Each row below holds a small network's activations on one input, seen along a few directions.
In each table, some parts of the input vary, and every possible input appears once, in random order.
A made-up example of a description, with smaller parts first: line(6) and (point or ring(11) or (values(3) and ring(8))).
Shared parts are said once, and a part with two or three values counts as separate values.

Other details of the inputs vary at random and push rows far along two fixed directions, the same in every table; ignore that.

A family of inputs:
row 1: [-23 -89  76 -26  45  36   1 -21  46  67  27   3 -58]
row 2: [-64  68  13   9  -3 -34 -51 -15   6   4  -1  38  20]
row 3: [ 79 -36 -82 -17 -33  51  43  -4  19 -66 -16 -52 -16]
row 4: [ 75 -19 -27   8 -25  34  65 -19   4 -84 -51 -56 -10]
row 5: [-48  33  -3  -7 -18 -36 -33  22   3  50   0  72  21]
row 6: [-71  63 -12  16 -12   4 -30  12   4  26  26  53   2]
row 7: [-23  40   3  13 -10   3  -9 -12  -2 -21 -28   5   3]
row 8: [-49  84 -41  22 -13 -23 -40 -10  -9  -9  -2  26  48]
row 9: [-12 -59  96 -51  30  29 -10 -40  64  23  47  13 -63]
row 10: [ 68 -26 -48 -19 -31  61  52   5  14 -65 -54 -38 -40]
row 11: [-11 -48  97 -18  37   4  -4 -60  51   2  40 -11 -36]
row 12: [-16 -58 106 -35  28  46   4 -35  55  26  40  12 -72]
row 13: [ 93 -50 -54   6  10  39  46  26 -19 -34 -54 -69   5]
row 14: [ 20 -62  62   6  45  10   0  -6  -2  45  35 -15 -26]
row 15: [ 105  -17 -101  -16  -53   36   68    5    3  -90  -39  -45  -15]
row 16: [-30  63 -42  17   7 -54 -47  47 -31  27 -23  34  46]
row 17: [ 77 -26 -63   0 -20  37  33 -31   6 -77 -31 -72  10]
row 18: [-61  91  21  -1 -35 -43  -5  23   0  65  20 -11  18]
row 19: [-21 -74 105  -9  61  26  -7 -41   9  24  62 -36 -27]
row 20: [-43  51 -42  18 -33 -18 -17  44 -15  31 -34  57  19]
row 21: [  6 -77  93 -29  67  -3 -28 -11  32  52  20 -13 -37]
row 22: [ 75   4 -88  13 -32  50  53 -11 -15 -88 -66 -69  17]
row 23: [-10 -47  62  -9  49  26   2 -26  -2   4  27 -38 -10]
row 24: [ -2   6 -50   5 -28 -14  -2  15  -7  25  12  31  16]
row 25: [ -9 -72  80 -32  32  34 -11 -49  57  30  84   0 -67]
row 26: [-23  31 -10   9  10  -9  -6  12 -35 -19 -20 -10  24]
row 27: [-50  69 -30   9   2 -48 -40  20 -37 -10 -12  19  52]
row 28: [-11 -65  97 -41  34  24   2 -42  67  22  63  13 -65]
row 29: [-40  41  -7  15  27 -42 -51  29 -19  49  12  34  41]
row 30: [-54  37   3  21 -21 -29  -8  29  -4  51   7  74  13]
row 31: [   0 -102   85  -35   37   13    7  -41   46   66   60   11  -55]
row 32: [-10 -40 108 -57  22  -3   9 -38  61  73  59 -69 -44]
row 33: [ 81 -43 -54 -19   5  30  39  -6 -18 -77 -38 -85  19]
row 34: [-30  62 -39  47  -4 -36 -32  51 -47  34  -3  34  51]
row 35: [ 75 -38 -28 -12  -5  31  50   6 -23 -79 -66 -77  -4]
row 36: [ -2  52 -50  20 -47   2  18  18 -15 -25  -3  31  -4]
row 37: [ 74 -30 -80 -26 -24  57  42  -6  21 -64 -28 -49 -16]
row 38: [-10  24  -4  24  -6 -12  -1   3 -46 -19  12  -9  25]
row 39: [-57  34 -13  -5 -11 -34 -41  24   5  51  -5  64  13]
row 40: [-13  31  15   7  -5 -19  -1  14 -31 -24 -22   1  23]
row 41: [  8  41 -50  15 -20 -31  -8  10 -49 -40  -3 -10  47]
row 42: [-22  40 -21   2  -1  -9 -22 -20   4 -20 -15   0  17]
row 43: [108 -45 -46  11  -8  17  62  22 -32 -36 -47 -53  -2]
row 44: [ 86 -42 -21  -3 -10  24  72   2 -23 -85 -48 -72   0]
row 45: [-73  70  10  22   4 -14 -36 -13  -7  12  -1  33  16]
row 46: [ -5 -73  89 -12  73  15 -15  -6  22  57  20 -18 -39]
row 47: [-36  38  -9  21  20 -46 -50  27 -24  49  23  35  42]
row 48: [-10  60 -28  20  -6 -64 -23  45 -30  18 -15  46  48]
row 49: [-21 -57  84 -48  37  32 -18 -39  64  25  43   8 -70]
row 50: [  0 -26  63 -20  17   7  -8 -48  37 -12   8 -14 -23]
row 51: [107 -48 -34   4  -4  18  65  28 -17 -44 -58 -53  -2]
row 52: [-20 -49  96   4  33  28  -7 -63  29  16  57 -19 -46]
row 53: [-16  61 -40  29  -5 -56 -40  36 -45  31   8  41  50]
row 54: [ -7  58 -36  23  -7 -63 -25  36 -42  23  -4  42  44]
row 55: [-68  56 -11  25 -21   0 -31  12   3  25  39  52   2]
row 56: [-68  65   6  39  -7 -13 -37 -15 -11  12  25  30  25]
row 57: [ 84 -49 -52 -11  -2  26  39  -9 -22 -77 -26 -85  18]
row 58: [-28 104 -56  49 -49 -33  -3   8 -41 -35 -23  31  41]
row 59: [  97  -50 -115   10  -51   51   74   27  -12  -48  -58  -54    4]
row 60: [-15  28  -7  -6   3 -32 -22  11 -22 -26 -21  -5  26]
row 61: [-66  63 -20  -8  -7 -15 -43   8  14  19  17  56   2]
row 62: [ -1 -96  88 -37  36  10   9 -31  56  57  45  15 -48]
row 63: [-40  80 -33  31 -27 -35 -38 -12 -19 -14  14  30  38]
row 64: [-44  86  -7  27 -30 -23 -19   3 -17 -17 -27  37  30]
row 65: [-18  63 -15  27 -11 -42 -24  55 -38  23 -35  42  40]
row 66: [ 95 -13 -78  -4 -53  50  83  17   3 -91 -56 -39 -21]
row 67: [-62  32 -24  -4  -3 -30 -39  20   4  54   3  58  16]
row 68: [-33  40 -25   1 -15  18  -6  11   6  -2  -7  28 -15]
row 69: [-54  68   9  23 -10 -45 -36 -23  -5   3  26  41  22]
row 70: [ 90 -65 -95 -13 -32  39  54   9   6 -36 -35 -50   2]
row 71: [-15 -96  66 -36  48  29  -9 -33  56  67  51  -2 -43]
row 72: [ 88 -54 -53 -14 -38  45  66  21   2 -35 -70 -31 -13]
row 73: [ 89 -41 -31   2 -13  25  69  -5 -37 -80 -36 -75  -2]
row 74: [  3 -49  72 -18  39 -12  -1 -37   1  -1  42 -23 -16]
row 75: [  -9 -104   89  -14   34   35    9  -33   37   72   65    5  -61]
row 76: [-12  61 -24  11  -7 -57 -37  47 -30  20 -28  44  47]
row 77: [  6 -80  61 -12  17  24  26 -21  25  51  36   9 -50]
row 78: [-65  32 -19  21 -10  -9 -25  26  -4  59  11  55  18]
row 79: [ -9 -71 120 -39  55  -4 -15 -40  28  12  37 -21 -29]
row 80: [-12  20 -18  16 -29  18   3   4   2  -6  26  20 -21]
row 81: [-19  88 -54  23 -31 -65 -10  34 -48 -42 -26  26  66]
row 82: [-45  44  17  23  16 -38 -43  45 -22  48 -15  42  20]
Each input here is: values(2) and (point or (ring(5) and ring(8))).
Changing only the values(2) part turns row 76 into row 65. The same change can be made to row 48. Which row results?
Answer: row 51
Changing only the values(2) part turns row 57 into row 19. The same change can be made to row 9. Which row results?
Answer: row 12
Changing only the values(2) part turns row 16 into row 46. The same change can be made to row 8. Which row results?
Answer: row 22
Change only the values(2) part in row 82. List by row number the other rows that result.
Answer: row 21
Change only the ring(8) part in row 80. List by row number the other rows that result.
Answer: row 6, row 10, row 12, row 36, row 55, row 66, row 68
Change only the values(2) part in row 49. List by row number the other rows that result.
Answer: row 10

A family of inputs:
row 83: [-33  32 -13   7  -1  -1 -21  19   0   4 -24  34   7]
row 84: [-43 -20  36  -5  26  24 -25 -26  27  21  31  17 -27]
row 85: [ 50  -9 -29 -13 -27  31  39 -19  14 -54 -19 -48 -13]
row 86: [ 21 -27  23   2   1  10  23  10  -5   1  -6  -2 -19]
row 87: [-83  36  54  14  16 -10 -43   2   8  47  14  64  -7]
row 88: [ 28 -18  29 -24  -3  17  23 -14  26 -18 -19 -29 -25]
row 89: [-27  21  -3   1  10 -28 -38  19  -4  32   0  37  15]
row 90: [-20 -35  23   6  25  12 -16 -12   8  45  40   7  -9]
row 91: [-77  30  25   0  21 -21 -57 -11  11  45  47  56   7]
row 92: [ 39 -57  33 -29  18   6  18  -8  21  18   3 -37 -21]
row 93: [ -9 -34  30  -1  15  42   4 -30  23  -1  18  -4 -32]
row 94: [ -4   7  17  -2 -14   5  12 -20   8  -4  21  -6 -15]
row 95: [-26  21  -3  -5   2 -34 -29  15   0  30  -2  29  18]
row 96: [ -2  62 -69  36 -46 -13   9  33 -40 -24 -10  26  34]
row 97: [ 11 -19 -20  -4   9   5  -9  17  -2   9 -20   3   2]
row 98: [-29  39 -10  27 -17 -15  -4  38 -32  15 -15  40  16]
row 99: [-33  36   3  12 -10 -29 -12   4  -9  33  39  17  14]
row 100: [ 41  24 -39   3 -41  -9  36  31 -22 -31 -37 -18  13]
row 101: [-41  39 -27  36  -8 -13 -16  23 -28  32  22  38  24]
row 102: [ 56  -5 -52 -18 -25  14  32  11   9 -56 -62 -31   2]
row 103: [-56  19  18  -1  12 -31 -46 -10   9  46  46  37  13]
row 104: [ 25 -31 -17   2   6  13   3  -3   2   7  16 -12   0]
row 105: [ 43   3 -28   1 -32   9  42   9  -9 -39 -48 -16  -5]
row 106: [-13  75 -51  21 -37 -15  -6  31 -19 -25 -46  37  27]
row 107: [ -7  72 -57  22 -53 -26   8  25 -32 -19  -1  14  33]
row 108: [-18  18 -21   9  -9 -21 -14   3  -6  24  22  16  23]
row 109: [ 36 -53 -11 -14  14  24   4 -18  16  -7  11 -26 -15]
row 110: [-66  17  59  16  15  -7 -25   3  -2  46  16  55 -16]
row 111: [ 55  -2 -59  -1 -38  32  44 -10   4 -65 -35 -38   0]
row 112: [-18  65 -73  40 -44   2   7  23 -37 -25 -24  30  26]
row 113: [ 13  -4  40  17  48 -18 -14 -21 -41 -45  -7 -51  29]
row 114: [ 28 -27  -8 -13  -2   5  11 -11   8   6  19 -31  -3]
row 115: [ 32 -40   8  -8   3  45  24 -29  24 -31   1 -26 -33]
row 116: [ 12 -37  52 -11   7   4  22  -4  11  12  10  -7 -24]
row 117: [  1 -43  -2  -5  21  22 -13 -13  12  16  21  -5 -12]
row 118: [-65  33  40  -1  18 -21 -46   4  17  35  12  56  -4]
row 119: [ 60 -17 -57  15 -17  19  45  36 -27 -24 -49 -25   8]
row 120: [-34  43 -32  -2 -12 -22 -28   1   0   3  10  28  26]
row 121: [ -9  18  -9   2  -5 -32 -12  21  -8  28  -6  20  23]
row 122: [-33  47 -28  -9 -13 -24 -27   2   1   4  12  18  21]
row 123: [ 47 -34 -22   7  -2  22  31   0  -6 -13   8 -27  -9]
row 124: [ -1  68 -22  32   6 -52 -18   5 -67 -58 -32 -32  74]
row 125: [ 53  -9 -68 -11 -30  27  34  -7  10 -64 -35 -39   0]
row 126: [ 26 -32   0 -30   9   6   8  -5  20  -9 -20 -18  -8]
row 127: [ 40 -52  41 -23  15   7  30  -5  16  14   6 -36 -27]
row 128: [  1 -47  92 -26  22  14  15 -30  33  22  21 -15 -50]
row 129: [ 22 -32 -36 -10   5  34   8  -9   7 -21  -8 -17  -6]
row 130: [-24 -24  57 -29  21  11 -15 -38  44  14  42 -10 -33]
row 131: [ 21 -39   2 -15  10  37  10 -26  28 -23   5 -22 -30]
row 132: [ 17 -10  13 -29   0   6   9  -5  26 -16 -21 -21 -19]
row 133: [ 63 -34 -40   1 -18  20  48  -2  -5 -28  -7 -44  -3]
row 134: [-63   9  40  13  27 -24 -46  18  -4  74  27  53   9]
row 135: [-18  36 -30  -3  -3 -20 -25  22  -7   3 -21  34  22]
row 136: [ 31 -37   3  -7  14   4   8  10   3  15  -8 -10  -6]
row 137: [ 44 -22 -15   6  -1   5  29  22 -12  -5 -21 -14  -3]
row 138: [-50  33  30 -20  13 -34 -39   4  15  35  14  32   7]
row 139: [ 11 -33  -3 -18  19  21  -2   4  12   0 -21  -3 -10]
row 140: [-47  17  47   7  13 -36 -21  12  -1  59  28  39   4]
row 141: [ -1   2  24 -10  -4   4   6  -7  19  -6 -16   5 -12]
row 142: [-17  71 -62  36 -45  -9   2  19 -32 -26 -14  34  25]
row 143: [-13  74 -67  29 -54 -18  10  14 -29 -30 -18  24  31]
row 144: [-16 -56 117   6  90   2 -27 -46 -15  -1  30 -50  -4]
row 145: [ 29 -41  15  -5  -7  21  34 -17   7 -13  20 -27 -21]
row 146: [  6  49 -77   3 -34 -26  -9  17 -17 -17 -12  -2  35]
row 147: [ -2 -34  61  -5  18  16  10 -13  15  15   7   9 -39]
row 148: [ 21 -35  88  -7  62 -12  -7 -43 -16 -33  15 -79   7]
row 149: [ 44 -25 -17 -26  -2  -3  13   5   9 -11 -25 -35  -4]
row 150: [-28 -41  59   8  22  24  -1 -18  10  35  52  11 -31]
Changing only one part turns row 106 into row 87. The same change can be made to row 115. Which row results?
Answer: row 93
Changing only one part turns row 101 into row 99. The same change can be made to row 98. Which row results?
Answer: row 100
Describe the family of inputs behind these rows.
Answer: line(4) and (point or (values(2) and ring(8)))
Change only the values(2) part in row 88. List by row number the other rows that result.
Answer: row 85
Change only the values(2) part in row 108. List by row number the other rows that result.
Answer: row 121
A walk changes only the ring(8) part. It starts at row 135 and steps to row 89. List the rest of the walk in order.
Answer: row 136, row 137, row 86, row 147, row 106, row 118

A family of inputs:
row 151: [-59  55 -26   6   0 -41 -58 -13 -11   1  35  41  37]
row 152: [  4  45 -47  22 -25   7   4  -2 -18 -71 -45   7  23]
row 153: [-52  71 -31  27 -11   6 -24   4 -16   4  -3   8  19]
row 154: [-21  81 -32  16 -44 -30   1  18 -21   9 -12  -5  34]
row 155: [-69  27  69  -9  24 -23 -48 -33  13   0  24  43  -7]
row 156: [-41 -30  11 -46 -44  48   8 -19 102  67  53  80 -89]
row 157: [-19 -20  27 -11  25  36 -11 -38  32  -2   5 -34 -15]
row 158: [ 47 -11 -46  11  -6  20  22  15 -15 -60 -72  -6   9]
row 159: [ 56 -40 -64  14   4  33  18   9 -21 -25 -17 -21   5]
row 160: [-67   9  46 -18  41 -22 -59   2  16  55   6  25   2]
row 161: [ 38 -54  34   1  16  59  33 -38  10 -51  -5 -36 -46]
row 162: [-42  15  83  -5  26 -49 -27   7   6  43  14  49  -6]
row 163: [-45 103 -14   5 -28 -56 -33  15 -20 -30 -16  50  41]
row 164: [-27 -15  54 -14  36 -15 -30  -7   9   7 -10  34 -12]
row 165: [ 81  -9 -96 -14 -19 -13  17  30 -21 -51 -47 -29  37]
row 166: [-33  35  -6  19  -8 -17  -2  37 -25  47  -7  15  20]
row 167: [ 21  23 -37  -2 -21 -34   3  -4  -8 -20  18 -13  25]
row 168: [-20  59  21   4 -19 -44  -4   1  -7 -18  -4  21  13]
row 169: [-66  99 -43   4 -19 -33 -49   8 -12  -6 -18  22  44]
row 170: [ 52 -73  13  -6   5  31  47 -35   6 -14  44 -52 -25]
row 171: [-78   7  78   9  26  13 -28 -21  17  58  60   4 -22]
row 172: [ 53  16 -41  21 -47  15  65  10 -32 -69 -39 -28   5]
row 173: [  4 -43  52  14  20  24  16   6  -5   8   1   8 -31]
row 174: [ 61 -21 -86  25 -22  19  33  31 -39 -31 -22 -23  21]
row 175: [ 62 -42 -67 -14   5   6   5   5 -10 -40 -33 -28  15]
row 176: [ 61 -70  20 -15   0  16  38 -37  14 -11  39 -56 -23]
row 177: [-43 -35  57 -11  52  18 -35 -14  30  50   9   3 -16]
row 178: [-14  -8  66 -22  32 -26 -22   2  14  13  -3  30  -9]
row 179: [ -7 -59  56  -4  37  37   6   0  14  46  16 -26 -35]
row 180: [ -5 -27  36 -13  28 -37 -23   0   8  48  39  14   2]
row 181: [ 10  60 -54 -16 -28 -15  -3  12  -3 -36 -36 -31  33]
row 182: [ 47 -15 -64  22 -25  29  34  -4 -23 -47  11 -38   9]
row 183: [-34  33 -38  19   0  -9 -34 -17  -7 -13  25  22  32]
row 184: [-47  74 -29   0 -12 -60 -52   3 -12   3  36  41  48]
row 185: [ 11 -11 -53  14   9   1 -16   9 -12  -7 -11  12  26]
row 186: [ 55 -68  79 -19   6  26  52 -40  24 -24  11 -49 -50]
row 187: [-22 -27  77 -13  27 -10  -9   0  18  74  22  -8 -19]
row 188: [-69  71  21  44 -17 -17 -20  10 -28   2  21  53  11]
row 189: [ 77 -15 -75   9 -33 -11  36  30 -32 -20 -28 -26  29]
row 190: [  2 -29  70 -35  22   0   6 -33  40  21  24 -51 -30]
row 191: [  56 -107   33  -11   30   31   39  -15    7   22   32  -39  -32]
row 192: [ 56   4 -68  26 -21  29  35  29 -36 -64 -73  -6   6]
row 193: [-34  37 -88 -16 -81  16   3  48  54  57  -9 118 -31]
row 194: [ 50 -77  42 -52  40  23  13  -9  37   7 -19 -62 -30]
row 195: [ 36  -5 -62  11  -5  38  20  25 -17 -20 -54 -33   5]
row 196: [-33  36 -34  32  -2   0 -26 -11 -19  -3  38  25  20]
row 197: [ 51 -70  46  -3  14  29  54   0  -2  -9 -14 -23 -37]
row 198: [ 11 -27  41 -27  25 -12   2   6  20  36  -7 -30 -13]
row 199: [-41  57  -4  19 -22 -11   4   9 -17  22  12  -1  18]
row 200: [-12 -10  75   2  12 -24   0   6  -2  37   9  29 -14]
Changing only one part turns row 164 into row 155. The same change can be made to row 189. Which row results?
Answer: row 176
Changing only one part turns row 154 into row 187. The same change can be made to row 161. Which row results?
Answer: row 192
Describe the family of inputs behind these rows.
Answer: values(2) and (point or (values(3) and ring(8)))
Change only the values(3) part in row 194. List by row number the other rows that result.
Answer: row 165, row 178
